Each row has a name. After each piece below comes the name of the row it's from, unless a question asks for something else. Each question is about the rows just above it. Places in a row count from 0.

[  4  57 -82  13  -7 -65] = K527
[ 20 -81 -26 -14   2  80] = K21
[ 30  62 -27  24  -5 -75] = K190
[-30 -66  -7 -40  -4  67] = K445
[ 30  50 -86  31   9 -62] = K305
[-41  31 -65 -14 -45   6] = K37
[ 20 -81 -26  21   2  80] = K404
[ 37  46  31  29 -20 -76] = K903
Shift each entry of [ 30  62 -27  24] by -1 times 1:
[ 29  61 -28  23]
[6] is at row and place
K37, 5

[ 15 -15  72  70  66  66  44  14  39 -50  11 -27 -44 -75 -72  13  29 -73
 -32  44  -4  24 -22  48  53 -52  30  13 -74 -29] = K244
[ 61  65  50  46 -66  37  19  71 -22  66  38  25  30 -18   7  28  16 -18
  47 -45 -57  41  26 -49   2  47 -57 -49  54 -36] = K305
[ 42  25  57 -52 -46 -53   8  10   1 -21  74 -56 -52  73  75 -36 -27  72
  18 -72  24  31 -58  41 -68 -26  44 -49  33  10] = K37
[ 38  35  74 -54  12  52   0  -1 -53  20  30  68  17  42  64  37  75  -4
  46 -62 -47  42   2 -69 -63 -24  76  29 -54 -43] = K885
[ 46 -59  68 -41 -20 -57 -60  45 -44 -65 -33   6 -55  42 -61  -6 -23 -38
  70 -74 -41 -57 -15  69  58 -49 -39 -56 -34  -2] = K903
[ 68 -57  13 -46  20 -48 -16  48  42 -19  -6  65 -34  42   5  33  55 -11
   9  31 -54 -49 -23  18 -62 -17   6 -26  73  24] = K527
[41] with +1 step of 1 on every entry:
[42]
Shift each entry of [ 31 -54] by -1 times 1:
[ 30 -55]
[-59  68] with +1 step of 1 on every entry:
[-58  69]
Row and place of [-68] in the named rows:
K37, 24
Shift each entry of [8] by -1 times 1:
[7]

[-35 -40 -79  14]  K527
[-34   7  -5 -33]  K885
[-34 -45 -10  15]  K830
Where in the named rows is [-33]?
K885, 3
Where in the named rows is [-40]?
K527, 1
Row and place of [15] in the named rows:
K830, 3
[-5] is at row and place
K885, 2
Row and place of [7] in the named rows:
K885, 1

[-52 -52 -14   8  -9] : K404
[  8  54 -24  -4  11] : K938
[  8  54 -13 -10  -1] : K885
[  8  54 -13 -10 -24] : K903
[-71 -51   9  33  11] : K305
Move every entry of [-51   9  33] by -1 step of 1.
[-52   8  32]
Move every entry of [-14] by +1 step of 1.
[-13]
[-13] with +1 step of 1 on every entry:
[-12]
Row and place of [-51] in the named rows:
K305, 1
[ 54 -13] with -1 step of 1 on every entry:
[ 53 -14]

[-19  12  43 -19 -67  -9  -6  -3] : K190
[-65   2 -24 -42 -22  11 -16  28] : K903
[ 54   0  46  -4  36  -7  50 -37] : K527
[ 63  -3  38   5 -16  -2 -25  -1] : K885
[ 53 -15  54 -65 -13  -7 -46   7] : K404
[ 26  -5  49   5  53 -16  -3  -9] : K938
[-10   4  32  20  24   9   4 -41] : K21
[ 45  14  12   3  18  -9 -12 -13] : K445
[ 63 -26  38   5 -16  -2 -25  29] : K830
Move every entry of [ -7 -46] by -1 step of 1.
[ -8 -47]
Where in the named rows is [32]?
K21, 2
Row and place of [-26] in the named rows:
K830, 1
[12  3] with -1 step of 1 on every entry:
[11  2]
Move every entry of [-65 -13] by +1 step of 1.
[-64 -12]
[-19] with -1 step of 1 on every entry:
[-20]
[ 54 -65 -13  -7] with -1 step of 1 on every entry:
[ 53 -66 -14  -8]

[ -2   3   5   9  -8   9  34  -1 -11  31  -5  24 -22  -3  14 -25  -6 -41
   7  54  34   0  30  17 -49 -17 -26  24  44 -15   4  15 -11   1  19 -12
  36  45 -28  43 -27  31  16 -24  11 -26  16  28 -13  53 -11   5   1] : K527
[-28  78  44  28 -22 -18  35 -19   8   4   7  18  22  -9  59  66 -26  45
  -7  17 -17 -30   4  -8 -30  14   8 -14 -13 -13 -11  83  47   3  16 -16
  -6 -12 -17 -22 -28 -14   3   7  28  17  22 -31 -26  58  22  -4 -52] : K21
[ 25   9  11 -29  -9  -8  -6 -31  -4 -24  -2 -29  29  20 -16  -3  30  33
 -18  -3   4 -10  35  26  -6   5   4  -5  -9  25  14  34  13 -14  36  17
 -74 -20  33  -5 -50 -17 -11 -17 -35   2  -4  -7  53  -6 -24 -13  37] : K190
[-40  71  50  35 -20   5  48 -17 -11  20   5  34  22  17  52  61 -46  37
 -22  15 -29 -16   4 -28 -38  25   4  14 -27  -6 -16  88  43  -6  15  -5
 -14   1 -41 -24 -33 -15  14  -2  16  21  15 -35 -17  51  14  -6 -43] : K903
[ 41  15 -21 -15  -4  12  12  40 -14 -28   0 -10  23 -31  -2 -42 -20   5
 -33  19  25  11 -75  -5  38  46 -48  34  15  11   3   0 -10  16 -16   4
  13  15   8 -49  67  46  44 -37 -17  -1  16  24 -36 -44 -58 -18  -1] : K445
Shift each entry of [36 17] by -1 times 1:
[35 16]
Move every entry of [25 11] by -1 step of 1.
[24 10]

[-36  19  31   6 -25  39  11  11  44   5  29  -1] : K305
[-32  35  40 -15 -22  37 -20   8  40 -20  29 -12] : K445
[ 38 -22 -27 -11 -13 -25  -7  11 -29  -3 -22   5] : K903
[-20  40  42 -14 -27  34 -21   9  37 -21  29 -12] : K885
[-25  -9 -11  38 -21 -25  62  14 -26  52 -27  47] : K190
[ 31 -27 -26 -20   5 -13 -21  -6 -14 -20 -18 -14] : K37
[-37  32  38 -15 -18  36 -19   4  40 -21  28 -10] : K21
[-20 -24 -22  42 -13 -25  67  14 -27  58 -27  42] : K938
[-36  29  38  -7 -14  42 -10   1  47 -14  32 -15] : K527
[ -5  31  19 -43  12  -5 -62 -18  -6 -57  -7 -24] : K830
[-23  35  39 -31 -12  36 -44  -2  40 -43  29 -25] : K244
[-18 -23 -22 -20  47 -15 -27 -33 -14 -29 -21 -19] : K404
Move every entry of [-37] by -1 step of 1.
[-38]
[-15] with +1 step of 1 on every entry:
[-14]

[ 18   8 -19   3  12  -9   1  -2   4   9  -2  -4  -2  14  -4  10  -3  -4
   3  -5   7 -11  -6   1   1   0  10 -11  16  15  12  -4  20 -15  23   3
  10   3  21  -7   2  -7  13  -3  -6   3 -10  -1  -3  10  -9] = K903
[-44 -16  49 -10 -34  19  -2   8 -10 -16   1   8   4 -30  10 -25   5  12
  -5  13 -17  23  18  -5  -4   0 -19  25 -40 -35 -30  11 -43  35 -53  -4
 -23  -8 -51  15  -3  19 -38   7  12 -11  30   2   2 -25  19] = K830
[ 47  31 -36   7   4 -21   4  13   1  53 -13 -17 -13  44 -11  31   1 -13
  -4  -8   8 -64  18   1 -14  -5  55 -30  29  33  18 -11  80 -41  57   0
  39   8  48 -26  19  -9  -1  -8 -31  -5 -10 -27 -21  17 -32] = K445
[ -5  -4   4  -1  -1   3   0  -3   0  -9   2   2   2  -7   1  -5   1 -37
   1   2  -1   9  -4  -1   2   2  -8   4  -4  -5  -3   1 -12   6  -8   1
  -6  -1  -6   3  -2   2   1   1   4   1   2   5   3  -3   5] = K37
[ 34  14 -34   7  21 -16   1  -3   7  18  -3  -8  -5  25  -7  20  -3 -10
   2  -9  13 -26  -7   4  -1  -1  21 -21  28  26  20  -9  40 -27  41   3
  21   7  39 -14   4 -13  22  -6 -12   6 -19  -6  -6  18 -17] = K527
Shift each entry of [3] by -1 times 1:
[2]
Row and place of [-36] in the named rows:
K445, 2

[-40  -8  26   5   5  -7  10   2   7   2   4   2  18 -14  -9  14  20   8
  15  70   5 -11  -2  -2 -46 -11  12  28] = K445
[  7  17  -4  -1  -4  -5  13 -17   6 -10 -13 -12   3  -9  -1 -10  11   5
  16  -2   4  12   2   2   7   0  -4  11] = K404
[  4  11  -4  -2  11   2  -6   1   7   7   0 -14  -6   5  -7 -11  10   2
   5   7   2   7 -11 -11   0  -6   7  -7] = K527
[  4  13   1  -1   2  -6   4  -3   5  -2  -7 -12   1   1   3  -9   9   6
  11  -2   1   7  -4  -4   6  -2   2   4] = K305
Move every entry of [-12   1   1] by -1 step of 1.
[-13   0   0]
Where do [  4  13   1  -1   2  -6   4  -3   5  -2  -7 -12   1   1   3  -9   9   6
  11  -2   1   7  -4  -4   6  -2   2   4] appear?
K305
Shift each entry of [ 0 -6] by -1 times 1:
[-1 -7]

[44 23 50 53]  K903
[62 -2 68 37]  K37
[32 51 10  0]  K190
[ 38 -58  49  69]  K21
Shift each entry of [-58  49] by +1 times 1:
[-57  50]
Move every entry of [38] by +1 step of 1.
[39]
Shift each entry of [-58] by +1 times 1:
[-57]
[ 38 -58  49] with -1 step of 1 on every entry:
[ 37 -59  48]
Row and place of [51] in the named rows:
K190, 1
Shift each entry of [44 23] by +1 times 1:
[45 24]

[ 29 -37  38  17  10  -2  22 -11 -19   3  -3 -20  23  36  -3  -7   0 -15
  13   4  -9  -3  29 -10   9   9  19 -33  90   2  -2  -3 -24 -24  38  31
  16  -5 -32] : K527
[ 26   3   0  14 -32  12 -36 -24  12   0   2  57 -41 -20 -28   8   3 -16
  15   8   7 -13  -4 -10 -41   8 -30 -11   9   7   1   1 -16  18   7 -13
  42  10  -3] : K244
[-20 -33  19 -19  22   1  33   8  -3  -5  -1 -18  30  28   1 -22  19  14
  18  17  14  -4 -24  -7 -21   8 -33 -31  27 -11  -2 -33  23 -19  17  13
  54 -11  28] : K305
[-45  11  12  -1   2  -1   0  -1  -5   3 -23  79  16 -29 -22  -4   1   7
  29   0  18  -2  10  12   0 -11 -59  -6 -32  20  -7 -13  22   2 -21 -16
  20  10 -10] : K903
[-31   3   3  -6  -1 -24   9   7 -11   5  19  -7 -27 -15   6   7  14   8
 -14  -1   5   9   1  28   8  -1  12  -7 -70  -6  -2   8 -21  -6  -8  21
  -1  21 -56] : K37
[-51   4   0  14 -32  12 -36 -24  12   0   2  57 -41 -20 -28   8   3 -16
  15   8   7 -13 -24  11   9   8 -33 -11   9   7   1   1 -16  18   7  13
  42  10  -3] : K445
[-51   4   0  14 -32  12 -36 -24  12   0   2  57 -41 -20 -28   8   3 -16
  15   8 -16   0   8 -14  31  -2  13  26  22  10  -3  24  15   4   2  -1
 -33   2  19] : K885
Which row holds [-51   4   0  14 -32  12 -36 -24  12   0   2  57 -41 -20 -28   8   3 -16
  15   8   7 -13 -24  11   9   8 -33 -11   9   7   1   1 -16  18   7  13
  42  10  -3]?
K445
Move every entry of [1] by +1 step of 1.
[2]
Shift each entry of [38 31] by +1 times 1:
[39 32]
which: [-51   4   0  14 -32  12 -36 -24  12   0   2  57 -41 -20 -28   8   3 -16
  15   8 -16   0   8 -14  31  -2  13  26  22  10  -3  24  15   4   2  -1
 -33   2  19]
K885
[-59] is at row and place
K903, 26
which: [ 29 -37  38  17  10  -2  22 -11 -19   3  -3 -20  23  36  -3  -7   0 -15
  13   4  -9  -3  29 -10   9   9  19 -33  90   2  -2  -3 -24 -24  38  31
  16  -5 -32]
K527
The row with [-20 -33  19 -19  22   1  33   8  -3  -5  -1 -18  30  28   1 -22  19  14
  18  17  14  -4 -24  -7 -21   8 -33 -31  27 -11  -2 -33  23 -19  17  13
  54 -11  28] is
K305

[ -7 -29  46 -13  -9 -35  -3 -40   6  10  23 -15   3 -34  12] -> K305
[ -8   7  -6   0  30  -1   2 -12  -2   4 -16  38   4 -31 -36] -> K903
[ 19 -17  -8  -1   7  12   0  -3  19   4   1  17 -11  -2   4] -> K404
[ -5  18  38  13  22 -25  44  -7 -36   8   5  31  -4 -25 -24] -> K938
[ 14  36  11  11  49 -13  -9  19 -11   9  -3  26  28  -4 -57] -> K244
[-28  43  -1  35  -4 -18 -24  43  10   4 -25   1  23  -6 -37] -> K445
[ 11 -21 -31   4  62  11  -6 -27  40   9 -31  66 -17 -12 -10] -> K527
[  3  -8   2 -15  -9 -31   7 -15  -1  15  30  14 -22 -35 -11] -> K885
[  4  -6  -3 -10  -7   3 -17   8   5  20  -5  12   1   1   4] -> K37
[ -6   1  12  13  -7 -11 -22  28  -2  21  17  -7  17  11   9] -> K21
[-18 -16  37 -32 -28 -16 -33  -8 -18  16  23 -33  25  11  16] -> K190
[  1  -4  11  -2   9  -7  21  -8   1  11   6  -9 -16 -11  -8] -> K830
which: [ -6   1  12  13  -7 -11 -22  28  -2  21  17  -7  17  11   9]
K21
which: [ 19 -17  -8  -1   7  12   0  -3  19   4   1  17 -11  -2   4]
K404
Move every entry of [-6] by -1 step of 1.
[-7]
Move every entry of [13] by -1 step of 1.
[12]
Row and place of [-57] in the named rows:
K244, 14

[ 16  16  -6 -72  42]  K527
[ 27  17   0 -79  45]  K830
[ 16  16  -6 -72  50]  K244
[ 28  19 -21 -69  46]  K404
[-69] is at row and place
K404, 3
Row and place of [45] in the named rows:
K830, 4
Row and place of [27] in the named rows:
K830, 0

[ 13 -14  18  -1 -32  -1  25  14  55   4  -4  -7  11 -17  19   9  -8 -23
  17 -13  13 -12  15   3  18 -11  -4  19  -7  -1 -11 -23  -3 -34 -14 -10
 -11 -12  18  19 -25  14 -27  14   0  36  29  -1  -3 -41  -3  15  19] -> K21
[-16  15 -19  -4  37  -2 -29 -17 -55   6  -3   4 -18  10 -27  -4  10  28
 -25  10 -15  15 -15  -5 -14  12   3 -22   2 -13   9  26   4  38  16  11
   1  14 -24 -16  29 -15  32 -18   0 -27 -25   2  15  47   4  -7 -13] -> K305
[  8 -21   8  12 -28   7  29  12  67 -20  13   2  29  17  42 -14  -8 -27
  39   3  13 -12  16   0   2  -1   2  15   9  31   6 -23 -17 -33 -11 -10
  22 -15  34   2 -22  17 -23  11   4   8  24  -2 -32 -26  -3 -19  -3] -> K244
[-20  -8 -32  12  28   8   2 -13 -13 -22  15  17  20  51  36 -23   6  -1
   8  29  -2   2  -6  -9 -16  25  10 -24  19  28  28   5 -17  14  16  -9
  37 -14   5 -17  18  -2  23 -15   7 -29 -13  -1 -28  36   0 -47 -18] -> K404
[-15  15 -16  -4  36  -2 -29 -16 -57   7  -5   4 -19   6 -28  -2  10  28
 -27   8 -15  15 -14  -4 -13  11   1 -21   1 -15   7  26   6  38  17  11
  -1  14 -24 -15  28 -15  32 -18   0 -26 -25   2  17  45   3  -3 -12] -> K190
[-20  -8 -32  12  28   8   2 -13 -13 -22  15  17  20  51   8 -23   6  -1
   8  29  -2   2  -6  -9 -16  25  10 -24  19  28  28   5 -17  14  16   0
  37  -3   5 -17  18  -2  23 -15   7 -29 -13  -1 -28  36   0 -47 -18] -> K885
[ -2  23   3  -7  29  -5 -31 -12 -58  11  -8  -2 -23 -14 -34  10   9  29
 -31  -7 -15  13 -14   1  -9  -2  -1 -11  -6 -24  -7  25  17  36  10  12
 -12  15 -28 -11  24 -16  25 -12  26 -18 -23   3  22  28   4  13  -4] -> K445
[-18 -10 -32  13  22   9   9 -11  -6 -22  16  15  23  52  13 -23   5  -6
  14  29  -1   1  -5  -8 -16  25  11 -21  19  34  28   1 -19   7  14  -4
  37  -6   8 -16  15   0  19 -14   7 -28 -10  -1 -31  31  -1 -47 -17] -> K37
which: [-16  15 -19  -4  37  -2 -29 -17 -55   6  -3   4 -18  10 -27  -4  10  28
 -25  10 -15  15 -15  -5 -14  12   3 -22   2 -13   9  26   4  38  16  11
   1  14 -24 -16  29 -15  32 -18   0 -27 -25   2  15  47   4  -7 -13]
K305
Move every entry of [-28] by +1 step of 1.
[-27]

[-65  19 -22 -23 -22 -43 -65] : K445
[-69 -31 -54 -80 -52  20 -49] : K938
[-86 -46  12 -15 -41 -33 -32] : K404
[-50 -41 -88 -67 -33 -60 -32] : K21
[-55 -62 -80 -51  28 -11 -41] : K244
[-81 -67 -59  13   0 -52 -22] : K830
[ 19 -22 -23] with -1 step of 1 on every entry:
[ 18 -23 -24]
Where in the named rows is [19]?
K445, 1
Move every entry of [ 19 -22] by +1 step of 1.
[ 20 -21]
[20] is at row and place
K938, 5
[ 28 -11] with +1 step of 1 on every entry:
[ 29 -10]
[28] is at row and place
K244, 4
Row and place of [13] in the named rows:
K830, 3

[ 72  55  11  10 -33  10  21] = K190
[  3  -8 -11   4  -8 -45 -20] = K305
[-12  20  -2 -12  24  16   9] = K244
[-13   8   0 -17  17  24   5] = K445
[-13 -35 -35   5 -47 -13  -8] = K830
[  1  19 -12 -40   6 -41  -6] = K37
[  1  19 -12   9   6 -41 -18] = K885
[-27  46 -35  11 -81  44  -8] = K21
[ -1 -24  -6  -3 -15 -33 -25] = K938
[1] with -1 step of 1 on every entry:
[0]
Where in the named rows is [44]?
K21, 5
[-24] is at row and place
K938, 1

[-23  61 -77   5  35]  K305
[-33   9 -57 -35   8]  K903
[-42  73 -87 -12  17]  K244
[ 21  44 -45 -30  -4]  K830
[-15  63 -67   8  27]  K404
[-37   2 -66 -36  11]  K885
[ 29  46 -42 -41  -5]  K938
Shift each entry of [  2 -66 -36] by -1 times 1:
[  1 -67 -37]
[  9 -57] with +1 step of 1 on every entry:
[ 10 -56]

[  4  24  47 -42]  K305
[16 -3 36  5]  K190
[  4  24 -16  73]  K938
[  3  10  14 -16]  K527
[ 21  26 -18  35]  K445
[15  9  3  7]  K830
[  4  24 -16  23]  K885
Where in the named rows is [-3]?
K190, 1
Move every entry of [4] by +1 step of 1.
[5]
[ 26 -18] with +1 step of 1 on every entry:
[ 27 -17]
[35] is at row and place
K445, 3
Where in the named rows is [21]?
K445, 0
[ 4 24] with +1 step of 1 on every entry:
[ 5 25]

[-71   5  27  -9   9   1 -36 -45 -35 -72   5]  K404
[ 22 -18  36 -13 -10  28 -12 -47 -23 -51 -36]  K938
[  6 -31  28  -9   9   1 -36 -45 -35 -72   5]  K37
[ -6  28   8   5  34 -33 -35  -9 -26 -60  51]  K244
[  1  19  19   0  22 -18 -39 -31 -34 -71  33]  K445
[  5  35   3  13  45 -44 -28  11  -7 -42  58]  K190
[ 22 -18  36] with +1 step of 1 on every entry:
[ 23 -17  37]
Move every entry of [36] by -1 step of 1.
[35]
Where in the named rows is [58]?
K190, 10
Shift each entry of [-34] by -1 times 1:
[-35]
[ 22 -18  36 -13 -10  28 -12 -47 -23 -51 -36] is in which row?
K938
Shift each entry of [-42] by +1 times 1:
[-41]
Move every entry of [ 19   0  22 -18] by +1 step of 1.
[ 20   1  23 -17]

[-28  -8  11  -7] = K445
[31 12 20 85] = K244
[ 12 -33 -16 -19] = K21
[  9 -24 -63 -53] = K305
[ 27 -33 -21  42] = K37
[  9 -24 -63  17] = K190
[11] with +1 step of 1 on every entry:
[12]
Shift each entry of [-21] by -1 times 1:
[-22]
[  9 -24 -63] with -1 step of 1 on every entry:
[  8 -25 -64]
Move every entry of [12] by +1 step of 1.
[13]
Move every entry of [9] by -1 step of 1.
[8]

[  2  47  66  45  -7 -59 -78 -51   9  66  86  54  -9 -68]  K305
[  2  64  32 -56 -68  24  86  23 -75 -64  38  82   8 -70]  K885
[  2  50  66  35 -24 -71 -71 -20  47  84  65   1 -65 -87]  K903
[  2  44  66  54  11 -41 -75 -72 -31  28  74  84  51  -8]  K37
[  2  60  50 -22 -77 -44  44  85  30 -61 -83 -12  70  71]  K190
[  2  65  23 -66 -54  49  79 -17 -87 -20  76  50 -49 -64]  K938
[  2  52  64  22 -43 -78 -51  18  77  77  15 -59 -87 -47]  K527
[  2  57  57  -6 -70 -65   8  78  70  -8  48 -71   7  76]  K21
[  3  54  62  10 -56 -77 -28  48  86 -55 -32 -85 -64  12]  K404
[  2  64  33 -54 -69  19  85  29 -70 -70  29  83  19 -65]  K244
[  2  66   0 -78  -6  85  14 -85 -23  80  30 -69 -32  55]  K830
Row and place of [-61] in the named rows:
K190, 9
Move every entry of [ 3 54] by -1 step of 1.
[ 2 53]
which: [  2  60  50 -22 -77 -44  44  85  30 -61 -83 -12  70  71]
K190
Shift each entry of [-59] by +1 times 1:
[-58]

[-34   8   0 -11 -42 -57 -88  -2  -1] : K21
[-40  37 -53  23 -11  88  19  -2 -30] : K830
[-71  37  24 -11 -11 -54   8  -2  39] : K445
[-88] with -1 step of 1 on every entry:
[-89]
Where in the named rows is [24]?
K445, 2
Row and place of [-34] in the named rows:
K21, 0

[-15 -38   4 -14 -11  16   7  -5   8  24]  K445
[-34 -72  -4  -9 -24  10  20  23  37  44]  K830
[ 19 -49 -10 -20   1 -12  -7  -4 -18   5]  K527
[-5  8] with -1 step of 1 on every entry:
[-6  7]
[-34] with -1 step of 1 on every entry:
[-35]

